A small network was shown many inputs. Here are its activations along a few directions, one row for each input.
In each table, some parts of the input vary, and every possible input appears once, in random order.
Descriptions start from the smaller parts, as in this example, which fits no table here: ring(8) and (point or ring(9) or (values(2) and line(6))).
Shared parts are said once, and a part with two or three values counts as separate values.
In the rows, zero is written as 128.

Other details of the inputs vary at random and push rows far along three fixed directions, the same in every table; ignore that.
These rows show it; all are for the same input, with only those details redrawn:
[122 189  42  70 220 117 150  79  93 105 131]
[144 118 128 125 169  88 107  37  93 125 106]
[152  92 160 144 150  76  91  21  92 132  99]
[137  63 165 215 128  98  87 141 128 171  33]
[103 170  36 134 204 143 152 203 129 142  69]
[136  67 161 210 130 100  90 139 127 169  36]
[120  89 160 145  59 157 146 161 117 163 155]
[136 113 156  85  85 131 144  46  84 127 206]

Table:
R1: [130 106 161 199 149 107  71 175 149 141  46]
R2: [115 122 139 124  84 165 142 196 137 125 177]
R3: [156  90 181 152 148  69  65  29 115  99 108]
R4: [112 133 152 118  84 167 134 197 137 131 171]
R5: [149 140 115 115 180  90 109  50 130  86 124]
R6: [135 194  50  73 222 110 142  86 128  76 142]
R7: [126 119 189 132  64 159 127 173 148 142 158]
R8: [145 104 155 193 145 109  89 163 171 145  43]
R9: [101 197  47  77 130 193 197 228 152 107 202]
R10: [103 105 119 124  67 157 168 166 137 155 152]
R11: [119 109 157 143  71 157 132 186 137 130 173]
R12: [121 143  71  95 177  88 141  47 122 114 109]
R13: [177 135 129 110 128  56 116  41 140  84  87]
R14: [121 151 127 162 169 127 103 185 163 131  55]
R15: [142  95 180  95  67 125 135  34  82 131 207]
R16: [131 123 164 136  67 163 139 173 158 139 163]
R17: [118  87 158 144  56 153 147 158 123 163 152]
R18: [130 109 150  83  79 124 150  40  94 125 203]
R19: [112 202  97  26 139 160 157 101 107  78 235]
R20: [114 195  48 127 207 149 142 211 175 116  72]
R21: [112 190  81 139 198 142 124 211 161 125  67]
R22: [122  93 162 143  63 161 143 163 111 164 158]
Question: What is each input in this table made of?
Answer: point or line(6) or (values(3) and ring(5))
Question: Which of the alternatives is R9?
Answer: values(3) and ring(5)

Table:
R23: [109 174  72  92 194 118 131 134  99 134 106]
R24: [129 134 115  65 124 114 151  46 135  99 180]
R25: [126 177 105 110 202 133 117 133 135 120 112]
R26: [132 138 127  91 120 109 136  46 123  93 181]
R27: [162 105 212 126 124 104  78  36 110 122 147]
R28: [102 119 125 140 108 175 137 208 118 165 120]
R29: [128  66 169 145  53 134 146 103 106 143 176]
R30: [158 109 193 127  96  89  97  26 111 118 131]
R31: [127 122 133 156 194 107  92 114 150 118  93]
R32: [117  80 158 184  90 161 124 179 123 175  86]
R33: [138 163  56  94 180 114 143 136 144  94 105]
R34: [116 141 128  93  75 159 151 135 133 109 224]
R35: [131 178 123  67 134 128 132  57 110 103 191]
R36: [110 131 146  78  73 154 153 132  92 147 202]
R37: [141 108 188 179 104 148 105 207 140 149  99]
R38: [110  90 123 164  93 130 141 201 130 160 114]
R39: [107 109 132  93  82 167 152 131  98 125 214]
R40: [102 154  96 120 138 180 154 230 158 123 164]
R41: [112 150  93 140 182 111 113 119 151 112 105]
R42: [146 155 123  83 130 115 125  68 104  78 198]
R43: [123 128 174 113  60 157 132 118 132 139 190]
R44: [129 140 146 146 191 116  94 112 143 136  82]
R45: [131  55 192 151  42 109 124 102 105 153 166]
R46: [114 134 139  83  66 150 169 127  95 151 200]
R47: [ 92 151  85 128 108 166 172 217 167 129 143]
R48: [127 128 149 165  91 152 116 207 147 149 106]
R49: [137 129 151 110  68 148 141 141 118 100 210]
R50: [162 101 118 189 104 161 169 175 145 203 114]
R51: [136 154 157  79 148 134 119  54 115 112 186]
R52: [133  72 134 190 165  98  90  89 115 133  57]
R53: [118  48 159 207  87 146 113 178 131 162  88]
R54: [126 122 114 151 175 123 112 100 105 143  69]
R55: [162  76 196 151  92  72  84  22 120 106 131]
R56: [128 107 149 171 189  99  83 105 153 124  83]
R57: [126 183  65  81 181 126 151 130 144 118  95]
R58: [125 110  93 158 173  99 127 103 115 128  80]
R59: [113 156  87 110 192 133 122 124  99 133  99]
R60: [162  96 170 187 177  83  67 113 130 109  69]
R61: [117 168  79 110 212 133 124 138 145 101 130]
R62: [126 133 100  85 132 120 160  49  88 106 190]
R63: [112 179  57 111 197 125 129 135 145  98 126]
R64: [ 97 159 115 135 109 174 148 214 159 152 130]
R65: [147  70 216 151  67 135  98 113 132 127 179]
R66: [135  82 132 178 158  64  93  96 115 141  58]
R67: [116 138 127  91  66 152 166 130 134 108 212]
R68: [157 119 165 180 154  83  68 102 124 128  53]
R69: [116  51 165 198  92 138 100 187 128 162  92]
R70: [128 150 114  76 131 129 160  45  82 123 178]
R71: [156 128 165 161 178 101  78 116 124 125  72]
R72: [131  63 161 184  76 124 117 177 176 154  78]
R73: [ 91 134  69 128 125 188 173 214 126 137 150]
R74: [155 119 110 139 162  86 111 116 141 105  70]
R75: [117  91 132 156  87 141 141 191 177 148 100]
R76: [123 107 165 106  54 138 151 118  96 158 181]
R77: [132 169  82 111 207 128 119 146 133  91 128]
R78: [145  83 152 171  80 125 129 198 156 133  88]
R79: [137  48 222 167  42 141 109  82 100 165 139]
R80: [127 163  76 125 186 115 113 133 138  98 113]
R81: [119 131 112 153 101 157 131 222 153 125 136]
R82: [133 110 128 167 160  99 115  92 109 151  56]
R83: [154  98 143 185 149  71  81  99 140 111  53]
R84: [146  97 166 163  77 132 125 191 151 154  74]
R85: [148 146 130 147 159  93 107 113 124 117  65]
R86: [122 147  86 129 175 121 142 113 107 140  87]
R87: [107 140 131  92  77 163 155 131 138 114 224]
R88: [131 174 122  65 125 122 148  53 112 102 180]
R89: [174 133  79  99 145 128 180  40 109 133 210]
R90: [157 124 166 102 137 112 106  63 106  87 187]
R91: [ 94 150  96 108 117 167 157 222 117 161 138]
R92: [ 92 159 116 136 110 174 149 212 161 154 130]
R93: [114 127  86 132 190 119 113 124 107 121 103]
R94: [103 159  91 101 108 175 179 212 168 151 123]
R95: [124 156 143  83 120 116 141  39 121 114 168]
R96: [113 195  68  99 185 129 147 129 139 115 103]
R97: [136 113 142 147 153  92 107  89 156 145  47]
R98: [121 163  88  98 104 172 172 222 154 137 124]
R99: [162 111 168 124 105  84 112  45 106  86 154]
R100: [ 87 151  86 129 109 166 173 214 169 131 142]
R101: [110 186  96 102 212 141 129 132 142 123 116]
R102: [145  93 214 147  44 133 100 104 125 143 160]
R103: [158  75 244 157  58 131  86 105 122 145 154]
R104: [116 139  80 111 104 165 168 222 166 126 135]
R105: [108 174  68  95 201 140 133 131  98 129 110]
R106: [134 180  88 113 171 116 130 128 128 109  92]
R107: [143 185  74  85 178 120 151 140 128 104  94]
R108: [155 135 152 167 159  91  82 112 121 120  65]
R109: [156 147 162  96 108 104 128  52  98  98 158]
R110: [ 97 157 111 133 101 168 164 209 161 150 119]
R111: [127 131 113 140 168  90 116 107 106 149  69]
R112: [140 129 122 132 159 101 113 101 151 136  57]
R113: [132 135 137  97  63 147 161 138 122  99 207]
R114: [111 145  69 112 192 104 124 133 107 120 110]
R115: [126 125 123  73  64 153 171 129 143 114 205]
R116: [119 137 107  64 139 110 137  63  84 104 198]
R117: [150 130 122 130 157  99 109 107 143 130  58]
R118: [116  56 164 190  86 118 102 191 129 167  93]
Question: The inputs of R79 and R52 match in every part but one. If R25 is changed in the same way as R79 into R52, which row does it become?
Answer: R40
Question: The inputs of R109 and R99 match in every part but one. If R92 is changed in the same way as R109 into R99, which row does it become?
Answer: R41
Question: The inputs of R43 and R63 match in every part but one. If R54 is changed in the same way as R43 into R63, which row does it become?
Answer: R73
Question: What is each input in this table made of?
Answer: values(2) and (point or (values(3) and ring(5)) or (line(4) and line(8)))
Question: Change only the line(8) part in R113. List by row number the other rows that result.
Answer: R26, R47, R55, R67, R83, R99, R100
Question: Change only the values(2) part in R77. List by row number the other rows that result.
Answer: R103
Question: Change only the ring(5) part in R69. List by row number the other rows that result.
Answer: R29, R38, R53, R118
Question: Change only the line(8) part in R85. List by row number the other rows that result.
Answer: R30, R88, R95, R96, R106, R109, R110
Question: Change only the values(2) part in R89. List by row number the other rows that result.
Answer: R50

Table:
R119: [148 120 175 116 122  97  90  56 102 100 156]
R120: [120  87 161 119  56 151 146 123  95 145 184]
R121: [123 184  65  90 160 142 165 149 150 116 121]
R122: [129 112 114 150 159 102 119 101 137 142  80]
R123: [134 103 167 121 137 104  97  49  96 118 158]
R124: [151 105 173 122 120  90  93  41 130  95 143]
R125: [126 125 169 164 101 151 111 190 151 150 110]
R126: [139 121 121 152 152  97 117  94 131 146  65]
R127: [133 162 126  72 129 136 140  77 136  91 190]
R128: [119 193  60  88 162 141 169 151 148 115 124]
R129: [161 113 129 171 165  97 100 114 149 104  92]
R130: [144 112 118 149 148  90 118 103 123 142  66]
R131: [131  94 108 166  94 151 158 189 143 149 135]
R132: [141 106 166 109  38 140 153 122 132 131 177]
R133: [122 162 100  65 126 142 166  86  81 122 189]
R134: [127 130 119 147 164 117 119 108 113 150  79]
R135: [139 111 205 126  66 148 116 122 131 138 177]
R136: [133 114 131 155 164 110 108  97 114 152  69]
R137: [125 173 114  64 134 144 149  94  86 111 196]
R138: [149 121 126 147 146  87 114 108 140 125  67]
R139: [151 134 140 151 153  91  98 112 141 113  67]
R140: [115 179  51  92 156 131 165 161 137 101 128]
R141: [135 132 145 151 183 103  82 106 141 120  88]
R142: [118 107 119 159 163 105 108 108 111 140  86]
R143: [120 131 130 153 176 118  99 117 122 136  94]
R144: [108  91 144 170 103 155 130 176 134 170 108]
R145: [119  90 129 167  81 131 138 181 134 156  99]
R146: [129 114 180 108  62 149 128 139 117 119 203]
R147: [143 110 120 152 146  86 108 109 138 116  70]
R148: [134 113 116 151 152  93 110 110 149 117  79]
R149: [101  96 128 156 103 155 142 190 127 160 127]
R150: [134 123 191 112  64 160 125 129 130 133 190]
R151: [145 135 145 147 165 102  90 125 128 123  83]
R152: [127 119 131 155 164 104  95 122 106 128  87]
R153: [127 125 127 143  78 143 153 193 152 143 114]
R154: [127 194  69  86 166 143 153 167 143  99 127]
R155: [127 104 107 151 153  98 115 106 131 134  80]
R156: [110 147  63 108 161 129 155 143 131 126 123]
R157: [134 106 108 148 149  92 119 111 121 133  77]
R158: [121 163  70 102 158 138 159 136 133 136 112]
R159: [112  88 131 168  85 135 137 175 144 157 107]
R160: [134 114 175 110  44 143 138 131 130 110 194]
R161: [144 167 126  64 119 128 147  87 121  92 186]
R162: [140 120 166 112 134 107  92  57 114 101 163]
R163: [119  91 162 122  54 148 147 123  93 145 185]
R164: [148 114 180 120 134 108  94  36  97 129 139]
R165: [148  95 161 122 112  83 110  36 127 108 141]
R166: [135 110 174 106  50 143 140 133 132 111 195]
R167: [107  95 145 172 102 152 131 176 132 170 108]
R168: [159  94 164 140 140 106  98  43  93 114 165]
R169: [115 187  74  93 176 146 150 160 158 102 136]
R170: [104 118 141 151 112 170 129 195 137 156 134]
R171: [120 105 143 167  86 138 135 177 168 148 104]
R172: [148 115 173 114 129 103 102  50  87 125 147]
R173: [107 170  71  98 176 149 142 168 108 115 137]
R174: [117 173  53  90 160 132 165 163 139 103 129]
R175: [114 174  63  96 167 138 162 150 155 113 129]
R176: [113  86 138 166  97 142 133 186 118 161 107]
R177: [136 125 150 159 174 106  78 110 143 123  83]
R178: [103 107 139 155 108 160 125 197 131 149 134]
R179: [144 156  83  76 128 137 173  92 125  88 211]
R180: [115 113 125 145  94 159 150 192 118 165 118]
R181: [124 107 159 164  99 142 106 198 141 136 113]
R182: [128 105 164 111  48 150 153 118 146 131 189]
R183: [134 115 123 148 159 105 116 109 104 147  77]
R184: [106 163  92 111 184 148 134 149 123 128 133]
R185: [125 133 148 143  99 158 125 206 141 140 126]
R186: [152 106 159 114 115  94 121  26 110 135 133]
R187: [116 118 137 146  97 149 134 200 165 127 131]
R188: [130 112 118 158 156  97 113  93 135 142  73]
R189: [119 176  91 109 167 136 137 147 156 104 125]
R190: [127  99 196 133  63 140 109 123 126 125 187]
R191: [146 142 140 147 158 103 102 112 152 118  73]
R192: [108 192  82 100 183 152 135 164 142 109 142]
R193: [132 107 118 155 157 100 112  94 137 142  73]
R194: [165 111 166 131 138 106  96  54 112  98 173]
R195: [140 105 103 165 172 116 121 117 111 134 104]
R196: [121 117 118 144  80 146 157 189 135 160 112]
R197: [126 169 113  62 136 147 148  95  88 111 195]
R198: [136 113 169 106  45 148 158 120 141 137 184]
R199: [131 111 137 157 168 101  92 119 108 130  83]
R200: [118 172 111  61 146 144 139 103 115  90 213]
R201: [124 120 137 143  87 148 134 202 154 123 125]
R202: [131 107 152 115 134 114 120  42  98 134 154]
R203: [117 115 161 166 104 155 120 186 132 165 108]
R204: [125 148  86  62 115 132 167  86 100 108 190]
R205: [111 183  83  97 183 155 146 159 119 131 132]
R206: [137 121 137 159 159  90  91 110 150 108  78]
R207: [124 137 149 145  97 155 126 206 139 140 127]
R208: [124 159  65 101 151 131 160 143 122 131 112]
R209: [124 151 117  72 133 142 157  72  93 130 184]
R210: [101 111 140 158 106 157 126 197 129 149 133]
R211: [133 118 164 158  92 144 125 184 167 143 104]
R212: [134 112 122 159 151  86 106 104 147 118  74]
R213: [124 196  75  88 170 149 152 160 154 105 126]
R214: [ 98 156  59 103 174 149 155 154 113 127 135]
Question: What is each input in this table made of?
Answer: ring(6) and (point or (values(3) and ring(5)))
Question: The inputs of R147 and R201 match in every part but the ring(6) part. If R182 is changed in the same way as R147 into R201, which row does it become?
Answer: R127
Question: The inputs of R125 and R203 match in every part but the ring(6) part. If R119 is changed in the same way as R125 into R203, which row does it become?
Answer: R152
Question: Change only the values(3) part in R125. List by row number the other rows that result.
Answer: R135, R150
Question: Change only the ring(5) part in R196. List by row number the other rows that result.
Answer: R126, R145, R159, R188
Question: Change only the values(3) part in R139. List by row number the other rows that result.
Answer: R154, R161
Question: Change only the ring(6) part in R155. List by row number the other rows that result.
Answer: R124, R148, R162, R178, R214
